A small network was shown many inputs. Here are its activations along a few directions, one row for each input.
In each table, some parts of the input vary, and every possible input appears once, in random order.
Descriptions start from the smaller parts, as in this example, which fits no table here: values(3) and (point or ring(9) or (ring(5) and line(6))).
Shared parts are said once, and a part with two or three values counts as separate values.

Other details of the inputs shift rows strongly along two fixed directions, in all tables alike. That doesn't count.

Rows:
x1: [  9.0 -20.1  -1.3 -15.0   3.1  46.1 -36.2  43.7   0.2  17.9  -9.5 -13.3]
x2: [ 17.9   4.1   2.4 -26.4  33.0  51.7 -20.9  27.2 -17.8  11.3 -15.9  -4.3]
x3: [-10.6  13.5   0.3  48.8  -3.2 -60.2   6.4 -36.4 -28.4 -14.3  25.4  19.7]
x4: [-19.7   2.5  16.3 -33.6  11.7 -12.0  37.6 -10.8   6.5   8.5  -1.2  13.4]
x5: [  9.0  -9.8  16.6  -4.3 -12.9   6.0  27.4  13.6  20.4   8.3  36.1  21.5]
x6: [-24.3  16.6  30.9 -10.1 -34.1  -1.1  30.1  20.4  10.5  -4.3 -26.5   5.5]
x7: [ 26.5   6.3  32.7  -6.7   8.2 -10.1  34.8  24.0  12.6   5.0  -7.1   3.5]
x8: [  1.5   1.5 -53.3   0.7 -10.3  -7.3 -54.9 -34.0  -3.1  -7.2  -4.1   0.4]
x9: [ -9.4  -2.4  18.8  17.8  33.0  60.0 -32.2   7.0 -12.7  30.9   3.5   7.6]
x10: [ -0.7 -37.2 -14.3 -13.6  26.6  58.3 -14.0  -4.2 -13.0  15.9  -4.7  10.5]
x11: [-10.1  37.6 -34.4  30.3  14.3 -12.3 -56.1 -12.8 -23.9   7.6 -18.6  -1.4]
x12: [ 20.0 -12.3  -8.8 -17.8   7.4  51.5 -35.5  36.9   3.3  16.1  -7.8  13.6]
x13: [ -3.9 -14.1  27.1 -20.6  13.6  -3.6  40.5 -10.1  -9.6  -1.0  14.2  15.6]
x14: [ -2.1 -17.6  24.1  -1.5 -17.2   0.5  26.7  20.4  17.2  10.1  34.4  -5.4]
x15: [ -9.2 -35.4  29.1  -3.8   5.3  -8.4  32.6   0.9  18.4 -10.7   8.9  -1.1]
x16: [  9.4  23.5 -66.9   6.6   7.0  -4.4 -36.4 -10.0 -15.3  -2.8 -13.1 -10.5]
x17: [ -5.9   4.2   1.6 -24.0 -14.8 -13.6  22.5  25.1  27.9  15.7   1.8  27.9]
x18: [ 10.9  35.9 -45.7  -6.8  14.3  -8.6 -40.8 -17.6 -23.9  -9.7 -17.5 -20.8]
x19: [-7.8 16.3 33.8 17.3 12.7 -9.6 22.6 33.7 -5.9 18.6  6.3 30.5]
x20: [ 26.9   8.7 -33.9  22.6   7.9  -5.9 -47.8   6.8  -8.5 -29.0  -9.0 -36.4]
x21: [ -6.9  16.0 -43.2  12.1 -12.4 -60.5  22.9 -34.5  -3.7 -15.2  15.5   8.2]
x22: [  1.6   0.1  20.5  -3.9 -11.9  64.0 -27.9  32.2 -14.1  -3.9 -36.1  -8.9]
x23: [-21.6  24.5  -3.8  21.1 -49.9 -52.5  11.6 -37.0  -8.6 -37.3  -9.1  -6.7]
x24: [  6.8   6.6  27.7 -12.9  12.6   6.1  42.0   3.8  -0.7   3.5  27.9   3.6]
x25: [  9.5 -22.5  37.2  -7.4   9.1  -7.8  37.3 -14.9   8.7   2.8  -0.3   8.0]
x26: [  6.2 -22.9 -35.0  16.6 -12.7  -4.4 -52.7 -26.5 -22.4 -15.0   9.6 -24.3]
x27: [ 5.3 -5.9  6.5  0.6  5.3 10.4 46.3 11.4  7.8 10.4 32.4 13.9]
x28: [-35.9  -6.4   7.4  -3.0  32.1  41.9 -36.6  -7.6  -5.5  35.9 -25.7  17.4]
x29: [-25.0 -18.8  18.3 -16.8   3.4 -16.8  29.8   0.2  34.6  -1.1  -6.5  -3.3]
x30: [ -5.9   7.9   7.0  34.2 -48.0 -44.1  14.4 -36.3 -24.7 -46.8   6.3  -4.5]
x31: [ -6.3  -5.9  26.4 -20.5   7.2 -16.2  34.4 -15.7  24.9  12.3 -15.8   5.7]
x32: [ 16.3  -8.4 -18.9 -12.9  25.7  55.9 -16.6  34.8  -9.2  18.2 -11.5   6.0]
x33: [ 24.3  27.5 -35.5   6.3   9.8 -12.9 -44.0 -22.5  -5.5  -5.9 -32.0 -28.4]
x34: [ 15.8  11.2  -8.5  36.1 -12.5 -51.5  15.1 -16.5   8.6 -36.7  34.8 -28.5]
x35: [ -9.4   2.6  45.8   9.6 -32.2  18.4  35.0   8.9   3.0 -11.7   7.8  -1.0]
x36: [-28.6 -21.7  12.6 -22.2 -18.1 -17.5  22.3   5.8  24.4  15.2   5.2   4.4]
x37: [  3.0 -41.1  -4.3 -18.5   8.4  53.8 -33.0  -2.0  -0.5  13.8  -0.9  18.1]
x38: [ -2.7  22.4 -29.2  11.1 -35.9 -71.8   2.8   0.6   6.0 -13.1  12.3 -14.4]
x39: [  5.7  14.6 -43.7   9.9   6.0 -13.5 -48.6  -6.7   4.2 -19.4 -22.8 -37.5]
x40: [20.2 -1.9 37.9  0.3  8.1  1.9 38.8 -1.0 17.7  7.3 13.4 -4.0]
Each input here is: ring(5) and (values(2) or ring(6)).
- Changing only the ring(5) part turns x8 into x37. The same change can be made to x23. Which row results? => x30
- Which other rows does x11 become when the values(2) part takes its other values? List them by row number. => x6
- A walk changes only the ring(5) part. It starts at x3 and steps to x28. List the rest of the walk in order. => x11, x19, x9
- A walk changes only the ring(6) part. It starts at x7 and steps to x2. List the rest of the walk in order. => x32, x12, x1, x20

Rows:
x41: [ 5.5 -3.8 11.0 -6.8 -7.2 -5.2 15.6 -3.3  9.8 -4.9  3.0 -3.9]
x42: [ 11.6  -8.4 -43.0  22.8  -0.1  14.2 -70.5 -33.3 -24.3 -21.7  -7.5 -31.2]
x43: [ 3.4 -2.9 21.9 11.3  9.8 -2.7 17.0 -7.3 -6.8 -2.2  9.1  5.3]
x44: [ -9.2   1.3  14.8  -3.0  -8.0  -6.3  16.1  -4.1  -1.8  -7.3 -10.6   2.7]
x45: [-13.5  10.0  12.1   1.2 -13.3  -2.9  13.9   4.6  -2.5  -2.9  -4.8   5.0]
x46: [ 9.9  2.0  5.1 -4.5 -8.7 -5.5 14.0 10.8 11.3 -2.0  5.3 -0.9]
x47: [  4.1   2.2   9.3   1.9 -14.2  -5.7   8.9  13.5   5.1   0.1   4.6   7.3]
x48: [-10.2 -10.0   9.8   6.9 -14.0  -2.3  10.3   4.1   4.5  -2.2  14.2   1.5]
x49: [ -9.2 -22.8  -1.9 -15.5  18.5  38.5 -17.5  -8.1  -3.6  16.6  -9.9   9.8]
x50: [ 3.4 -1.1 -8.9 -9.9  4.5 -9.3 16.8  4.9  6.5  7.1 12.3 12.1]
x51: [16.0  6.8 10.3  6.1 12.0 -3.5 18.6 11.2 -0.2  0.9 14.2  1.3]
x52: [ -1.0   5.1   9.3 -10.4  -4.4  -6.9  19.2   0.4   3.0  -6.9  -7.9  -4.3]
x53: [ 10.6  11.2 -41.8  25.4  -7.8  18.6 -72.4 -27.8 -25.7 -15.3 -10.1 -25.5]
x54: [ -2.7  -7.7  16.6   0.9 -11.0  -4.7  12.5  -7.7   4.7  -5.1   0.2   3.0]
x55: [  4.0  34.1 -29.8  21.8 -18.6 -90.8  14.0 -35.2  -1.1 -28.8   9.2 -12.4]
x56: [  0.7 -20.9   0.8  -7.3   4.3  40.3 -24.1  22.2   2.2  11.1  -4.2  -2.6]
x57: [-17.4   0.3   8.4  -6.6   2.2 -17.9  10.4  -8.1   9.8   4.5 -13.3   6.0]
x58: [ -2.5 -12.9  -9.2 -14.6  15.4  37.5 -21.2  13.1  -3.2  21.8  -5.4  14.1]
x59: [-13.4  -2.0  -0.1  -0.3  -3.1  -5.1  13.2  -5.0  -0.9   8.5  12.9  18.2]
x60: [-10.5  10.1   1.0  -5.5  -1.0 -18.9   7.0  13.1  10.1   9.9  -9.0  10.0]
x61: [ -4.7   9.8  -3.2 -11.4   4.0 -18.6  12.3  10.5  15.9   8.3  -8.6   1.6]
x62: [  3.2  -1.2  -1.2 -19.0  10.3  39.9 -15.2  20.1   1.1   8.7 -22.7  -7.6]
x63: [ -4.2  31.4 -45.3  28.6 -10.5 -41.7 -42.1 -33.7 -16.9 -18.9  -6.2 -16.0]
x64: [11.6  0.9 16.2  3.9 13.4 -3.2 20.1 -2.9 -1.9 -1.8 11.9 -1.7]
x65: [ -0.9  -6.9  -3.0 -12.2   6.0  -9.0  18.4  -9.3   4.8   4.2  10.0   9.1]
x66: [ 10.2  -5.2  10.0   1.4  22.9  43.3 -19.3  19.4  -9.8  15.7  -3.5   3.2]
x67: [-0.9  5.7 19.1 15.7  4.4  0.7 14.9  1.3 -7.7  2.4 14.8  7.4]
x68: [  2.2 -26.9   2.4 -15.9  11.3  40.8 -17.2   5.3   6.9   6.0  -5.8 -13.9]
x69: [ -2.6  11.2   7.7  -2.2 -11.1  -7.4  12.1  17.2  -1.3  -2.4  -6.0   7.3]
x70: [ 6.5 -9.3  1.4 -3.1 -6.2 -6.0 14.1 14.3 12.2 -3.4 13.5 -4.5]
- Changing only one part turns x68 into x56. The same change can be made to x41. Which row results? => x47
- What is each input in this table made of? => ring(5) and (values(2) or line(4))
- Which other rows does x58 become when the ring(5) part takes its other values? List them by row number. => x49, x50, x59, x65
- Which other rows does x58 become when the values(2) part takes its other values? List them by row number. => x66
- Which other rows does x53 become when the line(4) part takes its other values? List them by row number. => x45, x48, x63
- Which other rows does x46 become when the line(4) part takes its other values? List them by row number. => x61, x62, x70
